A small network was shown many inputs. Here are its activations along a few directions, one row for each input.
In each table, some parts of the input vary, and every possible input appears once, in random order.
Descriptions start from the smaller parts, as in this example, which fits no table here: one of 3 separate values, together with either a single point or one of 9 places along a line or (one of 4 places along a line, together with one of 5 places around a ring).
Shared parts are said once, and a part with two or three values counts as separate values.
In the rows, zero is written as 128.

Other details of the inputs shift rows strongly along two fixed directions, in all tables alike. That doesn't count.

Table:
R1: [156  68 126 155 208 117 153 120 114 103 160]
R2: [158 120 164 126 111 154  95 129  88  75 128]
R3: [114  61  90 140 235  89 177 159 133 182 178]
R4: [121  77  78 140 208  33 192 154 129 143 186]
R5: [169 126 162 128 104 144  95 120  90  80 132]
R6: [160 146 165 120 136 143  69 106 109  91 124]
R7: [121 150 145 114  72 143  89 105 139 124 104]
R8: [ 84 154 118 116  94 121 174 172 148 168  92]
R9: [ 96 171 105 108  94 137 143 152 138 150  75]
R10: [157  89 141 154 185  96 113 178 109 101 164]
R11: [141 116 143 131 152 117 102  72 113  63 175]
R12: [156 101 188 133 175 122  94 141 109  97 156]
R13: [ 67 140  82 133 122 143 174 111 150 180 101]
R14: [162  81 129 141 188  59 129 157 102 163 175]
R15: [ 95 163 112 118  69 123 136 128 124 175 102]
R16: [150  99 148 136 170 164 105  84 114  84 154]
R17: [178  86 160 131 153 110  91 141 114  86 147]
R18: [138 124 154 117  95 155  93 130 125  86 106]
R19: [ 68 137  81 118 121 153 175 116 154 182 112]
R20: [174 105 167 127 134 119  70 107 123  98 148]
R21: [116  61  91 154 235  78 177 152 132 181 167]
R22: [144 123 171 126 119 154  77 117  88  91 133]
R23: [162 160 146 116 105 141 100 112 120  91 109]
R24: [105  70  61 142 215  70 218 179 143 197 152]
R25: [ 76 165 100 110 117 119 139 155 142 184  84]
R26: [153  89 152 139 199  60 137 166 124 156 173]
R27: [131 170 161 118  76 144 111 102 142 127 114]
R28: [103 144 123 118 106 196 123  82 140 115 121]
R29: [139 115 146 123 146 187 100  80 121  84 147]
R30: [101 165 142 134  85 161  89 126 128 112 110]
R31: [ 99 171 147 116  78 140 127 126 143 149 100]
R32: [ 80 142 104 115  90 108 135 149 153 188  94]
R33: [ 87 145  85 114  99 171 174 117 152 146 104]
R34: [ 99 177 121 134  72 134 112 124 142 144 111]
R35: [ 96 165  90 136  82 105 158 161 150 167 108]
R36: [195 131 155 125 146 120  92 116 114  82 138]
R37: [123 101  78 130 204  35 183 210 134 205 134]
R38: [163  96 143 145 162 162 124  92 115  69 146]
R39: [103 166  88 137  80 103 158 156 155 171 110]
R40: [ 84 139  80 133 112 148 187 118 148 157  97]
R41: [129 178 139 111  92 144  94 102 130 124  99]
R42: [ 96 177 105 134  74 120 127 130 152 168 111]
R43: [117 144 118 118  97 190 143  93 135  97 111]
R44: [195  99 155 136 145 106 107 129  93  94 162]
R45: [193 108 175 135 154 105 115 133 119  91 161]
R46: [ 66 138  84 136 123 141 177 107 150 179  99]
R47: [184  88 159 131 149 104  94 135 116  88 152]
R48: [119 157 145 119  72 152  99 110 107 126 108]
R49: [150  96 173 125 146 137  67 127 113  89 138]
R50: [184  76 141 134 170  77 114 151 125 117 160]
R51: [136 167 157 118  70 146 128 119 137 108 107]
R52: [118 183 119 110  87 131 114 109 143 154  93]
R53: [125  86  81 138 178  31 194 206 117 210 152]
R54: [ 98 146  99 116  94 185 161 106 149 126 108]
R55: [162 138 157 144 111 143  85 127 113  69 138]
R56: [112 169 140 116  70 140 145 138 142 133  95]
R57: [140 117 149 126 145 182 103  80 118  81 145]
R58: [ 93 174 122 134  75 139 109 130 139 143 107]
R59: [162  95 142 130 162 172 124  96 116  71 156]
R60: [ 81 136  76 119 112 155 191 130 154 164 110]
Each input here is: one of 2 separate values, together with either a single point or one of 9 places along a line or (one of 4 places along a line, together with one of 5 separate values).
- The inputs of R3 and R60 match in every part but the choice among 2 separate values. If R52 is changed in the same way as R3 into R60, which row does it become? => R36
- The inputs of R54 and R28 match in every part but the choice among 2 separate values. If R50 is changed in the same way as R54 into R28, which row does it become? => R20

Table:
R61: [134 127 128 126 134 121 122 131 129 128 127]
R62: [136 124 134 129 120 115 125 137 128 127 133]
R63: [130 125 129 127 140 132 129 124 131 130 131]
R64: [138 122 127 130 135 135 143 138 130 117 124]
R65: [129 129 126 134 130 120 126 127 129 123 137]
R66: [133 120 128 130 131 124 135 117 129 129 134]
R67: [139 130 132 127 126 117 125 134 122 131 130]
R68: [135 127 133 130 122 116 125 136 127 127 137]
R69: [135 128 129 124 131 120 122 134 126 128 128]
R70: [137 125 137 126 130 123 122 139 129 132 124]
R71: [127 116 128 130 136 136 131 123 126 132 132]
R72: [141 124 122 130 130 128 145 133 123 116 128]
R73: [136 127 136 127 131 124 123 138 129 132 127]
R74: [137 130 130 128 129 117 125 131 122 129 130]
R75: [133 128 131 131 124 117 125 133 128 126 137]
R76: [124 127 134 127 138 125 124 132 127 127 128]
R77: [106 149 113 127  98 135 139 120 141 138 118]
R78: [128 128 125 134 131 122 127 126 131 124 140]
R79: [131 126 127 129 133 123 132 120 128 127 137]
R80: [135 121 125 128 133 127 134 117 125 130 132]
R81: [129 119 134 128 126 124 120 141 121 129 127]
R82: [132 125 135 129 129 126 122 139 123 133 130]
R83: [133 122 136 128 128 125 122 140 123 132 127]
R84: [133 127 124 127 135 126 131 120 125 129 135]
R85: [134 128 135 128 134 124 123 135 129 131 127]
R86: [112 153 121 123  93 128 135 126 136 141 112]
R87: [139 122 121 126 133 131 142 136 127 115 126]
R88: [132 128 125 126 136 121 122 129 128 126 127]
R89: [132 121 129 127 135 136 144 139 127 115 126]
R90: [130 120 130 127 139 132 130 123 132 130 128]
R91: [128 124 133 131 134 128 123 134 125 130 129]
R92: [133 120 125 131 133 138 142 139 124 118 128]
R93: [133 128 132 131 129 116 126 128 128 127 131]
R94: [109 148 111 117 105 140 138 119 139 143 111]
R95: [130 129 129 131 140 127 124 129 131 128 128]
R96: [122 122 127 132 134 126 120 133 122 126 129]
R97: [101 148 120 121 107 143 137 122 139 141 111]
R98: [138 126 136 128 123 114 125 135 126 129 130]
R99: [174 162 191 122  72 201  51  58 105  29 117]
R100: [130 126 139 124 131 124 124 139 125 131 129]
R101: [107 151 116 127  95 130 134 124 139 137 114]
R102: [126 122 128 129 138 135 128 126 126 130 135]
R103: [134 119 124 125 136 130 131 120 130 129 130]
R104: [130 126 129 130 140 131 127 125 132 129 130]
R105: [103 141 121 119 105 146 142 118 139 144 109]
R106: [138 128 131 123 129 120 122 136 126 130 128]
R107: [133 127 134 129 136 125 123 133 131 130 125]
R108: [122 119 125 129 136 134 127 127 123 127 134]
R109: [132 129 123 127 138 123 123 127 128 126 129]
R110: [140 127 133 126 125 116 125 135 122 131 127]
R111: [131 130 127 133 133 118 127 124 128 126 133]
R112: [129 116 122 132 131 136 140 140 122 114 127]
R113: [126 118 128 129 137 135 129 124 126 131 132]
R114: [131 126 123 126 138 127 126 124 130 127 131]
R115: [125 122 131 130 130 125 120 137 121 128 130]
R116: [121 122 125 133 136 131 123 130 124 126 133]
R117: [132 120 124 123 137 128 129 121 129 128 130]
R118: [126 126 130 132 136 128 122 132 124 129 129]
R119: [133 128 124 130 135 124 129 121 125 128 133]
R120: [137 129 135 129 124 115 126 133 126 129 133]
R121: [124 119 133 124 139 132 131 124 128 129 130]
R122: [133 123 125 127 134 125 132 118 125 129 132]
R123: [130 127 127 132 133 122 130 121 129 126 136]
R124: [109 142 118 122 106 145 141 117 143 146 107]
R125: [129 126 133 129 132 127 122 137 123 131 131]
R126: [103 147 116 125 105 145 135 122 137 143 112]
R127: [121 120 125 132 136 132 124 128 124 126 133]
R128: [124 128 132 128 140 128 125 130 127 127 130]
R129: [124 121 130 132 132 126 121 135 123 127 128]
R130: [109 152 117 125  98 128 135 122 138 139 110]
R131: [125 126 128 132 138 132 124 129 126 129 134]
R132: [122 114 126 129 135 133 128 125 124 127 131]
R133: [127 126 137 127 136 125 124 134 128 128 127]
R134: [124 127 132 128 140 130 126 129 129 127 132]
R135: [133 132 125 131 135 120 126 125 124 127 131]
R136: [131 123 140 123 130 123 123 140 125 131 126]
R137: [132 130 124 130 135 123 127 124 125 128 134]
R138: [108 142 114 125  96 138 144 116 142 141 117]
R139: [124 124 132 124 140 133 130 126 128 129 133]
R140: [128 121 132 129 127 125 120 140 121 129 130]
R141: [129 124 125 130 131 125 131 123 130 125 141]
R142: [131 121 128 129 132 123 133 118 129 127 134]
R143: [138 123 125 132 128 126 145 133 127 114 130]
R144: [106 150 126 119 101 137 132 132 136 142 108]
R145: [133 130 126 130 133 118 125 126 124 127 129]
R146: [137 122 123 133 126 127 145 136 129 112 134]
R147: [129 128 129 130 140 130 125 128 132 129 130]
R148: [124 112 126 131 134 135 129 123 124 129 132]
R149: [139 125 132 122 128 119 121 137 126 130 125]
R150: [126 127 128 133 138 130 123 130 125 129 131]
R151: [108 151 120 123 105 137 132 126 141 142 104]
R152: [131 126 130 133 126 117 125 131 130 125 135]
R153: [131 128 123 127 138 126 124 126 129 127 132]
R154: [107 153 115 126 100 133 138 119 139 140 115]
R155: [129 120 126 130 130 124 132 121 131 125 138]
R156: [122 123 125 133 136 128 122 131 123 126 131]
- What do these inputs look like to the network? => one of 8 places along a line, together with either a single point or one of 11 places along a line
- The inputs of R103 and R138 match in every part but the place on the line of 8. If R69 is changed in the same way as R103 into R138, which row does it become? => R75
- The inputs of R131 and R137 match in every part but the place on the line of 8. If R92 is changed in the same way as R131 into R137, which row does it become? => R72
- A walk changes only the place on the line of 8. It starts at R127 and steps to R126. List the rest of the walk in order. => R97, R104, R114, R119, R123, R77
- List by row number the other rows that have the place on the line of 8 in common with R76. => R89, R97, R100, R105, R121, R128, R133, R134, R136, R139, R144
- List by row number the other rows that have the place on the line of 8 in common with R63. => R64, R70, R73, R85, R90, R95, R104, R107, R124, R147, R151

Table:
R157: [140 127 135 129 139 116 115 141 134 132 129]
R158: [115 151 122 123  93 129 146 127 140 127 112]
R159: [143 118 123 128 127 114 135 134 122 121 136]
R160: [138 112 124 120 144 127 131 118 128 132 131]
R161: [181 145 201 120  96 209  54  49 113  21 127]
R162: [119 112 121 135 148 142 133 140 122 116 131]
R163: [127 113 128 128 132 117 116 129 121 133 139]
R164: [125 123 137 132 136 120 122 132 124 133 145]
R165: [100 146 128 126  96 134 126 123 140 140 117]
R166: [139 128 135 130 140 116 120 139 120 134 125]
R167: [138 133 137 125 143 118 121 141 126 133 131]
R168: [118 150 118 114  99 131 122 129 133 143 101]
R169: [127 128 122 134 147 126 130 126 126 123 142]
R170: [132 120 134 124 149 125 136 120 134 128 132]
R171: [ 99 148 129 124  97 133 128 122 138 139 117]
R172: [137 129 138 127 141 114 119 140 131 130 127]
R173: [104 142 120 122  93 135 123 121 131 144 117]
R174: [103 142 123 128  93 135 125 121 129 144 114]
R175: [126 117 135 137 133 119 116 133 133 133 143]
R176: [140 125 133 128 138 115 118 138 120 133 124]
R177: [138 132 136 126 142 118 121 140 121 133 129]
R178: [112 149 122 117 110 147 144 115 142 143 113]
R179: [101 153 113 126 109 137 138 116 140 131 114]
R180: [127 127 121 135 147 127 130 125 122 124 140]
R181: [129 123 119 138 144 124 125 126 135 123 140]
R182: [129 121 117 137 143 123 127 123 121 124 136]
R183: [105 150 109 131 105 141 137 116 131 136 112]
R184: [129 121 115 131 143 123 125 123 123 124 138]
R185: [117 149 121 125  91 130 145 128 142 129 112]
R186: [142 126 130 131 131 118 139 137 126 121 140]
R187: [135 121 131 125 148 131 137 122 127 133 135]
R188: [102 151 112 128 107 138 136 117 142 132 114]
R189: [137 114 128 127 144 128 134 119 126 133 130]
R190: [117 107 135 134 138 136 124 146 120 126 134]
R191: [142 121 129 135 128 116 139 135 120 122 135]
R192: [127 106 131 125 150 147 139 136 126 125 126]
R193: [144 116 122 127 127 114 134 134 123 121 135]
R194: [140 125 130 122 138 115 116 138 122 133 127]
R195: [135 131 139 125 143 113 120 139 129 129 126]
R196: [126 117 135 137 133 119 121 130 119 134 139]
R197: [142 125 129 132 131 118 140 136 121 121 138]
R198: [137 114 126 121 144 128 131 119 128 133 132]
R199: [114 143 119 121 106 145 139 115 150 143 111]
R200: [143 120 128 135 128 116 134 137 135 120 138]
R201: [120 146 115 126  88 132 144 126 131 132 110]
R202: [130 117 135 126 144 134 123 155 121 125 120]
R203: [133 110 129 132 133 134 142 152 121 114 129]
R204: [130 118 113 130 142 122 125 122 123 124 136]
R205: [125 121 136 133 136 121 122 132 120 134 143]
R206: [136 117 131 129 145 129 136 120 125 133 131]
- What do these inputs look like to the network? => one of 5 separate values, together with either a single point or one of 9 places along a line
- The inputs of R199 and R175 match in every part but the choice among 5 separate values. If R161 is changed in the same way as R199 into R175, which row does it become? => R165
- Which other rows does R177 become when the choice among 5 separate values takes its other values? List them by row number. => R180, R187, R197, R205
- Which other rows does R184 become when the place on the line of 9 takes its other values? List them by row number. => R169, R179, R180, R181, R182, R183, R188, R204
- Which other rows does R178 become when the choice among 5 separate values takes its other values? List them by row number. => R164, R167, R169, R186
